A small network was shown many inputs. Here are its activations along a few directions, one row for each input.
In each table, some parts of the input vary, and every possible input appears once, in random order.
A made-up example of a description, with smaller parts first: line(4) and (point or line(9) or (values(3) and ring(5))).
Shared parts are said once, and a part with two or three values counts as separate values.
(in the rows, 128 means zero)

A family of inputs:
row 1: 163	150	140	122	84	126	119	189	100	112	116	157	137
row 2: 112	153	112	141	136	159	151	136	82	116	163	140	139
row 3: 117	115	186	151	107	85	118	44	237	168	129	140	102
row 4: 144	136	120	119	102	117	139	147	78	96	155	139	132
row 5: 104	157	115	144	117	184	156	173	105	149	151	127	132
row 6: 153	100	115	88	147	109	110	117	129	105	103	98	125
row 7: 112	139	107	148	140	116	148	142	76	93	158	142	134
row 8: 126	98	105	119	178	112	118	109	120	106	106	97	125
row 9: 108	141	193	186	65	95	154	70	188	167	176	191	112
row 10: 108	120	102	115	155	171	119	143	150	164	99	89	129
row 11: 169	110	137	90	130	113	88	160	141	132	70	117	132
row 12: 120	116	102	114	173	150	117	106	129	127	110	98	135
Q: Describe the family of inputs behind these rows.
A: values(2) and (point or line(5))
Q: Changing only the values(2) part turns row 4 into row 6. The same change can be made to row 2. Which row results?
A: row 12

A family of inputs:
row 13: 184	143	100	88	99	136	108	216	31	73	114	150	145
row 14: 150	85	63	65	199	143	83	157	100	95	53	57	124
row 15: 92	121	49	101	221	201	128	152	84	118	110	60	125
row 16: 188	108	86	69	143	111	74	195	78	72	59	98	144
row 17: 75	116	152	166	147	141	145	38	224	197	142	112	121
row 18: 137	166	88	117	108	165	153	209	15	83	172	135	144
row 19: 131	91	174	125	131	89	101	41	244	172	87	107	114
row 20: 159	115	199	129	86	48	95	87	222	149	92	153	123
row 21: 153	143	208	159	44	69	125	117	176	148	144	207	115
row 22: 68	138	161	195	121	132	185	51	170	175	202	161	124
row 23: 92	154	66	130	190	203	165	164	35	98	168	101	138
row 24: 107	156	190	192	47	98	174	110	157	156	194	194	117
Q: Changing only one part turns row 16 into row 20. The same change can be made to row 15. Which row results?
A: row 17
Q: Describe the family of inputs behind these rows.
A: values(2) and ring(6)
Q: Change only the values(2) part in row 13. List by row number the other rows that result.
A: row 21

A family of inputs:
row 25: 102	150	79	139	160	172	164	152	36	87	175	118	139
row 26: 83	124	155	173	131	110	151	34	190	164	172	141	109
row 27: 97	164	130	158	107	181	164	142	117	157	171	146	129
row 28: 171	126	185	131	56	48	113	113	157	117	125	179	123
row 29: 98	156	90	141	143	186	166	169	62	117	165	121	130
row 30: 142	147	93	122	129	145	145	188	19	69	159	140	143
row 31: 176	131	109	85	117	125	103	209	74	90	92	120	137
row 32: 115	98	78	94	195	160	109	128	135	132	84	61	126
row 33: 138	153	104	123	112	158	147	205	45	100	149	142	135
row 34: 173	98	88	65	183	115	93	159	83	78	73	87	140
row 35: 77	132	145	172	144	136	144	66	189	171	152	133	113
row 36: 88	123	67	123	203	172	143	113	78	105	148	84	132
row 37: 135	160	145	142	73	152	144	177	100	138	156	165	137
row 38: 176	139	152	100	81	120	104	181	126	130	96	148	134
row 39: 156	103	169	117	115	75	91	108	196	143	77	130	127
row 40: 107	101	147	143	151	110	109	61	219	166	97	109	115
row 41: 167	134	176	129	68	74	104	145	156	124	104	171	127
row 42: 90	160	153	187	96	135	164	106	147	152	180	168	123
row 43: 161	97	178	117	103	51	101	77	195	136	96	141	120
row 44: 84	136	119	144	150	181	142	102	161	176	143	110	123
row 45: 120	92	70	90	216	149	111	111	106	99	97	63	133
row 46: 114	104	123	114	160	156	109	98	191	171	91	84	126
row 47: 82	127	79	126	185	185	143	130	107	136	140	82	127
row 48: 97	151	164	186	87	110	173	74	147	145	199	178	117
row 49: 165	109	139	89	120	119	88	146	169	150	64	106	136
row 50: 113	94	159	143	141	86	120	30	217	159	119	119	109
row 51: 129	157	167	169	62	107	145	142	129	134	162	191	128
row 52: 168	101	99	68	164	127	92	175	112	109	63	84	135
row 53: 181	127	98	82	136	112	103	192	46	60	102	122	142
row 54: 133	147	179	169	52	82	154	110	131	127	185	197	125
Q: Changing only one part turns row 41 into row 35. The same change can be made to row 53. Which row results?
A: row 36
Q: Describe the family of inputs behind these rows.
A: line(5) and ring(6)
Q: Start at row 27 and move only the ring(6) part, one step at a time. The first step leads to row 37. Which rows follow, in order?
A: row 38, row 49, row 46, row 44
Q: Change only the ring(6) part in row 32. List by row number the other rows that result.
A: row 29, row 31, row 33, row 47, row 52
